These are the activations of a small neural network, seen along a few directions. Each row is one input.
In each table, some parts of the input vary, and every possible input appears once, in random order.
Descriptions start from the smaller parts, as in this example, which fits no table here: one of 8 places around a ring, together with either a single point or (one of 2 separate values, together with one of 4 places along a line) or one of 11 places around a ring.
Shared parts are said once, and a part with two or three values counts as separate values.
In the rows, zero is written as 128.

Other details of the inputs shift rows strongly along three fixed directions, in all tables alike. That doesn't count.

Table:
R1: [ 27 220 129 101 126 109  86 125 173 114 133]
R2: [147  69 160 124 129 152 143 156 124 157 125]
R3: [160  97 125 135 133 141 148  85 114  88 173]
R4: [145 127  74 154 100 114 133 147 109 166  79]
R5: [155  99 154 148 135 125 117 142 115 145 125]
R6: [137 142 110 123 130 149 148  68 126  84 183]
R7: [ 82 175 136 123 141 112  87 174 146 154  74]
R8: [111 110 231 140 151 121  97 166 129 129 144]
R9: [151 121  83 140 114 124 129 146 107 160  60]
R10: [ 71 111 239 101 156 140 102 178 162 136 148]
R11: [ 73 197  79 103 127 130 123  72 164  87 154]
R12: [188 105  60 122  91 110 165 142 120 187  73]
R13: [126 150  51 132 110 119 128 103 135 142  96]
R14: [150 124  79 151 104 117 126 139 114 175  79]
R15: [156  89 185 149 159 126 116 171 107 142 119]
R16: [160 103 111 157 116 122 134 142 106 180  67]
R17: [ 31 232 118  63 117  98 107 128 209 121 127]
R18: [ 46 199 120 104 139 110  90 124 174 117 110]
R19: [ 93 153 121 125 131 115 106 148 144 140  79]
R20: [ 71 148 133 105 132 130 107 176 166 183  89]
R21: [192  69 144 139 144 150 155  88  98  74 196]
R22: [176  98  81 151 101 137 167 102  92 115 139]
R23: [120 160 104 118 122 143 141  75 129  74 198]
R24: [105 123 220 126 159 126  95 169 129 113 129]
R25: [129 136 105 113 130 148 140  77 133  59 179]
R26: [100 124 227 127 171 124  93 166 136 111 145]
R27: [155 120  72 151 100 116 133 138 102 174  80]
R28: [ 75 162 149 133 121 103  94 165 142 161  83]
R29: [104 137 107  82 128 172 164  69 148  78 210]
R30: [211  74  98 117 102 133 190 105 105 130 145]
R31: [143 131 109 130 122 148 166  74 109  66 200]
R32: [157 112  88 151 128 117 130 146 110 178  65]
R33: [154 125  93 153 120 121 126 140 113 183  75]
R34: [138 147  93 109 132 157 156  65 117  58 184]
R35: [103 111 233 135 164 118  95 158 138 119 143]
R36: [ 75 198  91 113 117 128 123  98 155  82 169]
R37: [105 113 213 132 159 119  97 158 138 120 129]
R38: [155  90 159 150 125 123 128 147  98 143 126]
R39: [196  72 170 147 142 157 165  89  83  84 211]
R40: [135 129 117 132 116 143 157  87 116  72 184]
R41: [110 183  59  87 101 110 145 117 167 144 113]
R42: [107 178  52 113 111 127 118 113 141 119  99]
R43: [162  74 194 156 138 124 118 162 100 148 129]
R44: [159 116  67 144 116 121 131 140 111 163  67]
R45: [167  82  64 132 102 146 157 149 115 198  72]
R46: [104 120 244  96 149 107 113 174 159 125 154]
R47: [152  89 149 143 138 124 124 140 113 134 113]
R48: [170 105 147 139 136 151 148  96 105  89 200]
R49: [100 181  53 123 118 120 123 100 151 134 107]
R50: [162  73 199 156 145 124 115 160 104 151 123]
Description of these inputs: one of 5 places around a ring, together with either one of 2 separate values or one of 8 places along a line.
The inputs of R2 and R29 match in every part but the place on the ring of 5. If R22 is changed in the same way as R2 into R29, which row does it become? -> R31
The inputs of R23 and R28 match in every part but the place on the ring of 5. If R32 is changed in the same way as R23 into R28, which row does it become? -> R37
Which other rows does R12 become when the choice among 2 separate values takes its other values? List them by row number. -> R45
Which other rows does R46 become when the choice among 2 separate values takes its other values? List them by row number. -> R10

Table:
R51: [155 103 121 149 111 149 153 116  93 109 161]
R52: [ 93 111 199  90 144 116 119 196 178 168 144]
R53: [169 110 124 138 109 122 156 118  93 103 159]
R54: [142 140 150 116 143 127 136 107 130  72 175]
R55: [116 166 104 108 127 121 125  70 159  66 171]
R56: [141  90 117 100 108 141 177 136 135 174  98]
R57: [ 52 185 115 110 136 142 102 117 157 107 135]
R58: [124 163  94 124 126  99 117 131 140 145  84]
R59: [102 154 106 144 115 121 116 136 129 167 101]
R60: [161 109 111 131 142 147 145 113 110 112 123]
R61: [ 96 146  98 121 131 157 121  68 149  80 178]
R62: [154 103  99 137 132 132 135 140 107 133  84]
R63: [171  75 162 145 161 136 130 139 101 136 117]
R64: [118 139 148 143 118  93 104 144 139 155 111]
R65: [ 94 149 115 124 142 120  95 126 156 135  91]
R66: [138 118  63 135 112 155 148 105 102 117 119]
R67: [158  78 186 159 136 146 131 117 108 113 187]
R68: [169 114 122 150 117 104 143 136  98 163 112]
R69: [167 104 110  96 105 136 148 140 129 169 102]
R70: [110 129 250 138 152  98  94 191 129 137 141]
R71: [ 95 145  95 133 130 133 109 130 129 159  89]
R72: [101 166  97 142 107 128 122 140 131 161  97]
R73: [118 146 160 111 139 119 118 127 141  65 164]
Describe the family of inputs behind these rows. -> either one of 3 separate values or (one of 4 places along a line, together with one of 5 places around a ring)
A walk changes only the place on the ring of 5. It starts at R66 and steps to R62. List the rest of the walk in order. -> R73, R53, R51

Table:
R74: [139 129 152 142 123  99 117 161 126 164  92]
R75: [ 85 150 166 121 150 123 106 122 149  95 166]
R76: [137 112 153 125 126 108 122 174 130 166  97]
R77: [ 90 145 181  98 136 121 116 135 158 104 166]
R78: [169 111 132 149 120  96 132 167 104 174  82]
R79: [192  62 145 156 140 148 148 127  75 140 123]
R80: [ 76 193  56 129 109 115 106 105 149 115 100]
R81: [102 119 201 105 145 119 104 176 158 143 132]
R82: [ 76 151 122 108 132 125 110 149 167 159  93]
R83: [139 111 131 145 118 145 137 138 107 151 138]
R84: [170  89 116 138 124 143 163 132  99 157 101]
R85: [133 115 171 127 156 146 121 117 119  86 177]
R86: [152 136   9 138  99 153 152  68 109 116 106]
R87: [132 122 177 137 145 131 125 110 118  85 176]
R88: [146 123 104 112 128 155 161  91 128  84 173]
R89: [ 86 183 104 130 126 103 102 140 146 132  96]
R90: [129 165  64 108 106 129 150  67 147  98 164]
R91: [130 105 169 123 157 153 118 112 131  94 178]
R92: [167  94 110 124 115 142 165  98 108 108 164]
R93: [162 113 117 155 112 107 124 156 107 172  76]
R94: [ 76 161 108 116 123 127 108 141 154 145  89]
Describe the family of inputs behind these rows. -> either a single point or (one of 4 separate values, together with one of 5 places around a ring)
Which other rows does R92 become when the choice among 4 separate values takes its other values? List them by row number. -> R76, R77, R81
